A small network was shown many inputs. Here are its activations along a few directions, one row for each input.
Each table varies a few parts of the input and shows all the possible inputs, shuffled.
A made-up example of a description, with smaller parts first: one of 3 separate values, together with either a single point or one of 11 places along a line or (one of 4 places along a line, together with one of 5 places around a ring).
Shared parts are said once, and a part with two or three values counts as separate values.
In the rows, zero is written as 128.

Other details of the inputs shift rows strongly along two fixed directions, in all tables alike. That doesn't count.
To show where, the next rows are all for the same input, with only those details redrawn:
[118 128 148 109 119 109 136 139 141 149 104 130 144 129 123]
[106 135 101 149 123 155 138 159 109 151 143 136 111 151 169]
[137 105 170 125 117 151 168 181 131 157 227 133 102  84  86]
[109 130  96 163 124 178 146 176  99 154 186 139  92 144 169]
[105 136  94 156 124 162 137 162 104 151 149 137 106 155 175]
[109 134 115 135 122 136 134 149 119 150 121 134 126 148 158]
[114 132 142 110 120 106 131 135 139 148  91 129 148 136 132]

Table:
R1: [133 117 160 104 116 103 140 138 143 144 114 116 149 122 105]
R2: [117 129  89 161 125 158 141 150  93 137 149 130  98 155 164]
R3: [134 120 135 135 127 149 132 167 125  99 188 148 115 136  92]
R4: [123 131 139 108 132  96 122  89 147 112  72 121 151 126 125]
R5: [143 127 136 125 134 115 106 107 135 123 101 119 144 101 131]
R6: [112 139  88 157 131 147 131 145 102 149 141 146  95 164 179]
R7: [150 104 168 110 125 137 159 154 130 132 181 122 106  83  85]
R8: [146 104 157 134 118 149 156 151 113 132 206 134 117  82  88]
R9: [131 123 132 129 137 101 104  92 146 130  94 127 143 112 136]
R10: [141 121 158  92 122 113 129 139 145 133 109 105 142 110 118]
R11: [164 107 173 102 128 126 145 152 138 137 189 114 101  83  88]
R12: [123 134 140 110 124  94 133 120 135 141  89 135 137 134 121]
R13: [128 128  88 157 135 174 143 160  93 132 180 132  78 140 167]
R14: [133 114 161 120 119 129 158 153 128 145 173 136 110  98  91]
R15: [129 123 146 113 134  86 112  81 162 122  80 122 150 115 121]
R16: [105 145  83 170 140 170 112 156 106  98 143 140 114 184 148]
R17: [111 133 136 126 130  84 110  82 157 134  75 134 152 132 133]
R18: [132 117 164 125 117 133 155 134 130 128 171 141 127  94  90]
R19: [126 139 128 113 132 100 112  89 145 109  67 113 147 131 139]
R20: [130 118 137 136 130  97 112  96 143 139 113 127 144 113 121]
R21: [134 134 134 113 125 120 123 106 133 106  85 119 146 123 132]
R22: [141 130 143  83 125 102 128 104 142 127  77 105 146 119 107]
R23: [120 127 160  98 118  95 134 131 149 149  90 128 155 124 114]
R24: [146 105 174 120 116 130 162 135 131 122 183 129 129  87  72]
R25: [129 125 101 153 129 146 139 150 103 145 166 133  94 153 155]
R26: [121 138  91 135 136 130 116 125 111 131  89 129 115 166 182]
R27: [138 113 160 135 128 126 135 132 130 143 175 141 129  78  93]
R28: [151 122 140 112 125 147 140 125 121 125 160 121 127  91 105]
R29: [120 149 109 131 138 139 106 128 132  97 111 123 142 173 114]
R30: [119 144  83 152 131 157 107 151 109  94 136 142 115 179 154]
R31: [161 116 151  99 132 133 146 136 133 140 180 114 105  99  95]
R32: [122 130 137  99 125 105 121 123 141 132  61 115 156 139 144]
R33: [125 144  87 135 135 137 116 128 108 125  94 117 111 156 180]
R34: [117 134 138 124 123 114 119 144 140 107 121 156 146 156  97]
R35: [138 135 133 103 125 124 131  98 134 112  95 117 149 123 118]
R36: [137 122 137 125 135 112 112 106 133 125  98 128 148 104 127]
R37: [113 141  89 146 128 151 123 115 104 108  92 133 128 156 178]
R38: [121 127 135 123 126 100 130  96 138 120  97 124 146 134 120]
R39: [115 130 147 119 126 100 133 101 145 127 107 135 144 120 113]
R40: [149 109 158 119 122 121 157 149 129 141 182 126 110 103  85]
R41: [118 135 120 131 124 115 113 139 129 100 109 148 148 175 114]
R42: [143 133 125 118 137 117 109  94 135 127  94 115 150 111 127]
R43: [119 144 121 130 136 125 102 133 136  94  97 124 145 166 114]
R44: [139 132 123 121 137 107 102  81 148 133  95 116 143 113 131]
R45: [105 142 103 160 136 144 113 148 119 104 129 138 134 183 124]
R46: [135 128 145 114 135  90 106  85 164 120  86 114 144 111 124]
R47: [166 109 165  94 128 134 159 144 137 136 200 111 103  78  68]
R48: [110 130  79 180 135 149 121 113 112 133 151 133 103 153 177]
R49: [118 132  80 180 134 157 116 128  93 134 141 136 117 143 175]
R50: [147 119 140 124 134 129 133 105 151 131 174 115 114  94 103]
R51: [152 112 160 108 125 135 147 150 130 129 166 112 108  87  97]
R52: [102 144 131 136 134 116 111 137 140 108  97 144 155 170 103]
R53: [123 126 151 122 130  80 107  86 155 142  86 136 157 108 117]
R54: [125 145 111 114 130 120 103 120 136  93  90 135 150 173 120]
R55: [112 133  90 174 125 180 137 150  83 136 176 152 101 132 169]
R56: [130 128 133 115 125 121 122 111 121 117  85 130 151 117 134]
R57: [125 135  78 176 141 159 102 117 111 130 145 126 100 131 188]
R58: [136 133 132 113 125 119 115 110 125 114  83 120 149 114 137]
R59: [117 148  78 141 136 148 119  98 115 115 107 118 119 156 172]
R60: [151 112 154 102 124 150 154 154 135 143 190 107 114  92  95]
- What do these inputs look like to the network? => one of 5 places along a line, together with either one of 2 separate values or one of 4 places along a line or one of 6 places around a ring
- The inputs of R23 and R1 match in every part but the place on the line of 5. If R52 is changed in the same way as R23 into R1, which row does it become? => R45
- Change only the place on the ring of 6 in R58. List by row number the other rows that result. => R5, R19, R21, R46, R57
- Change only the choice among 2 separate values in R41. List by row number the other rows that result. => R45
- Start at R31 and move only the place on the line of 4, one step at a time. The first step leads to R47. Which rows follow, in order? => R22, R60

Table:
R61: [128 132 118 125 131 120 118 108 131 135  98 120 133 129 151]
R62: [131 131 139 108 126 112 122 120 139 118  96 122 148 132 114]
R63: [138 109 145 149 125 165 155 168 119 139 236 137  94  96  98]
R64: [131 130 139 118 129 116 123 119 139 116 117 126 140 129 107]
R65: [136 124 136 120 128 114 126 105 132 133 111 122 134 108 130]
R66: [114 132  80 174 130 186 142 166  90 140 193 140  82 151 173]
R67: [122 131 126 130 130 119 120 120 134 120 114 133 135 140 126]
R68: [122 134 121 124 126 129 127 131 124 127 108 127 134 141 139]
R69: [126 134 124 127 131 125 118 121 131 116 113 128 139 139 124]
R70: [129 132 125 120 127 124 124 129 127 119 109 126 134 141 127]
R71: [151 106 156 131 127 146 150 138 128 139 203 126 105  70 100]
R72: [149 106 197  97 123 100 142 130 162 124 161 126 145  79  47]
R73: [131 128 123 127 130 120 125 105 128 132 111 122 130 116 143]
R74: [121 130 128 129 126 116 124 127 130 131 112 134 136 139 130]
R75: [125 135 116 130 131 129 119 122 127 116 115 130 131 146 131]
R76: [125 127 143 121 125 111 125 127 137 130 114 133 142 126 116]
R77: [118 133 123 128 126 124 126 133 125 134 108 131 134 141 139]
R78: [151 108 160 120 127 134 145 139 137 141 188 121 110  78  97]
R79: [132 120 114 154 127 178 152 174 100 134 214 134  85 123 135]
R80: [118 134 122 128 126 124 128 129 126 134 108 129 133 143 139]
R81: [127 134 124 120 128 126 124 125 130 118 110 124 135 140 127]
R82: [129 131 117 128 132 124 122 112 128 136 110 119 126 126 149]
R83: [112 144  58 169 137 164 114 125  94 136 119 127 100 165 211]
R84: [124 136 120 128 131 122 114 120 130 115 102 130 140 144 130]
R85: [111 146  74 157 132 161 115 139  99 119 117 132 114 171 181]
R86: [125 128 143 120 125 110 128 122 140 131 115 131 141 127 114]
R87: [133 128 140 117 129 115 122 123 137 116 116 128 140 130 107]
R88: [119 135 119 133 130 116 115 118 131 119  97 133 140 149 136]
R89: [129 129 119 132 130 127 123 106 125 132 110 123 131 118 148]
R90: [110 143  82 152 130 156 121 142 100 127 116 133 114 166 181]
R91: [132 116 122 164 130 178 148 165 111 127 234 138  85 113 118]
R92: [126 127 142 124 128 114 121 123 140 120 116 132 141 127 112]
R93: [135 125 135 115 130 113 126 111 138 136 113 118 131 114 130]
R94: [152 109 175 104 125 108 142 113 148 136 150 118 133  71  83]
R95: [125 132 127 118 126 122 129 130 128 127 108 127 132 139 133]
R96: [129 129 141 110 124 116 132 128 135 127 109 124 138 128 118]
R97: [126 126 142 115 124 111 131 131 135 135 110 129 139 129 118]
R98: [126 127 142 119 125 109 128 123 139 131 116 133 139 128 114]
R99: [125 127 142 116 124 114 131 129 136 135 111 128 142 127 118]
R100: [128 133 124 119 128 125 124 126 129 119 110 126 133 141 127]
- What do these inputs look like to the network? => one of 5 places around a ring, together with either one of 2 separate values or one of 6 places around a ring
- The inputs of R91 and R67 match in every part but the place on the ring of 5. If R64 is changed in the same way as R91 into R67, which row does it become? => R75
- The inputs of R100 and R70 match in every part but the place on the ring of 5. If R95 is changed in the same way as R100 into R70, which row does it become? => R79
- List by row number the other rows that have the place on the ring of 5 in common with R77. => R71, R76, R78, R84, R85, R90, R92
- Change only the place on the ring of 6 in R68. List by row number the other rows that result. => R62, R63, R69, R72, R99
